Here are a small network's activations along a few directions, averaged over the inputs that share one value of a field.
Values that are neighbours, or in one group, have similar rows; names and order tell nothing.
(in the rows, 500 means zero)
Strong random noise was added to every row along 11 fixed directions; ignore it. To show where, here is one row again and again, with new noise each time:
[504,572,356,484,312,496,485,408,485,557,707,427,645,410,496,378,462,765,419,433,493]
[574,452,397,667,652,379,668,412,572,656,469,408,328,424,400,372,325,426,266,626,547]
[413,625,405,468,512,244,462,605,628,570,579,743,390,579,271,608,596,573,587,771,735]
[523,489,365,354,583,557,475,443,718,691,676,186,741,528,458,492,410,252,677,251,209]
[611,621,452,674,341,567,466,480,391,361,392,509,759,319,759,603,680,493,526,410,310]
[550,579,403,731,447,446,543,736,835,451,494,387,377,243,741,446,670,316,624,339,306]
[484,451,432,391,634,550,493,689,670,517,694,587,560,633,480,592,646,274,804,423,588]
[494,772,165,870,504,497,809,502,366,547,635,654,645,453,523,642,511,366,83,667,722]
[579,289,801,351,708,526,689,626,427,682,547,464,313,552,574,535,142,306,672,233,500]
[620,308,601,385,451,561,525,485,380,496,604,424,583,520,585,459,486,624,594,348,531]
[436,652,482,560,629,416,301,431,682,588,236,701,307,253,441,278,402,509,653,653,307]
[640,501,543,774,437,172,534,565,732,471,556,495,140,310,512,527,361,672,416,572,504]
[562,399,572,607,495,506,466,674,538,252,378,612,346,499,631,529,711,405,587,410,646]


Field U:
u14: [459,365,447,625,524,662,670,522,218,305,192,354,489,768,477,672,655,48,106,460,801]
u7: [428,402,735,496,399,560,559,646,413,262,657,507,366,691,578,677,325,532,406,276,660]
u10: [528,400,681,523,513,579,866,956,382,677,522,599,225,235,887,223,772,720,557,665,713]
u11: [389,683,661,253,427,370,448,533,485,624,248,246,470,650,336,648,326,264,394,251,344]
u5: [403,552,370,550,421,338,543,578,631,565,650,617,467,515,361,492,692,628,540,916,675]
u9: [310,741,569,259,382,631,309,522,271,364,329,673,670,687,429,665,610,418,453,338,546]
u12: [564,377,572,570,641,438,462,543,609,419,589,615,482,563,511,656,530,481,671,683,388]
u6: [531,506,585,494,421,329,710,657,545,543,528,396,482,393,646,650,646,621,593,600,315]
u13: [398,673,493,467,193,562,659,635,325,603,382,397,688,351,746,479,809,566,498,439,504]
u3: [605,504,281,842,364,547,362,556,622,106,651,760,383,395,586,426,955,759,462,698,764]
u8: [298,714,298,598,298,498,490,593,700,447,657,531,596,452,531,485,725,566,505,632,482]
u4: [437,208,571,471,539,387,621,868,887,313,973,379,31,720,502,506,395,516,512,216,765]
u1: [555,666,468,592,366,415,598,495,279,710,409,688,693,268,618,669,631,706,571,880,434]
u2: [581,536,511,454,416,416,260,325,505,387,402,557,561,520,397,508,693,746,553,693,502]
U is arranged as a line.
Question: A walk along U starts at u6 and steps to its neighbour u4. Put u7, u10, u13, u3 in the order it reaches them.
Answer: u7, u13, u3, u10
Question: Which values are neighbours of u11? Give them in the order they are listed.
Answer: u9, u2
Question: Which values are neighbours of u5? Give them in the order they are listed.
Answer: u14, u8

Field M:
m8: [525,560,306,605,548,318,562,526,732,575,483,290,434,597,287,557,623,278,268,568,567]
m4: [410,527,411,613,558,762,444,433,436,452,555,802,408,356,563,212,388,640,474,634,629]
m14: [480,575,541,425,419,375,585,506,313,523,250,297,626,579,471,664,678,415,296,538,489]
m3: [472,660,257,637,607,438,553,549,761,608,607,477,441,519,390,551,532,250,409,534,566]
m1: [487,442,423,472,487,521,550,452,369,519,415,546,562,574,399,423,604,528,430,575,703]
m10: [571,285,556,421,577,419,490,452,520,472,282,372,362,433,463,220,699,628,458,715,503]
m2: [564,510,562,477,638,522,563,554,458,660,432,623,519,385,588,547,526,361,730,583,425]
m5: [450,551,434,503,531,531,600,360,314,670,418,639,579,400,463,364,411,621,449,639,561]
m11: [411,435,471,569,563,700,578,647,540,472,929,717,319,597,501,389,318,522,518,378,843]
m12: [784,261,578,739,590,402,513,487,519,249,297,380,335,543,555,613,644,406,288,534,565]
m9: [578,220,523,355,469,528,399,386,538,375,637,330,597,690,419,521,570,612,582,488,496]
m13: [771,308,683,520,656,382,434,246,365,453,728,650,641,644,425,829,247,728,640,734,399]
m7: [504,492,428,491,465,558,485,449,449,397,485,412,649,529,578,461,622,545,446,494,434]
m6: [352,572,489,465,432,607,602,608,480,509,578,426,576,580,548,616,381,279,441,274,489]
M is arranged as a line.
Question: A walk along M starts at m11 and steps to its neighbour m4. Put m10, m12, m13, m7 in the order it reaches them.
Answer: m13, m7, m10, m12
Question: Which values are neighbours of m5? Give them in the order they are listed.
Answer: m1
Question: Which values are neighbours of m3? Give them in the order they are listed.
Answer: m8, m2
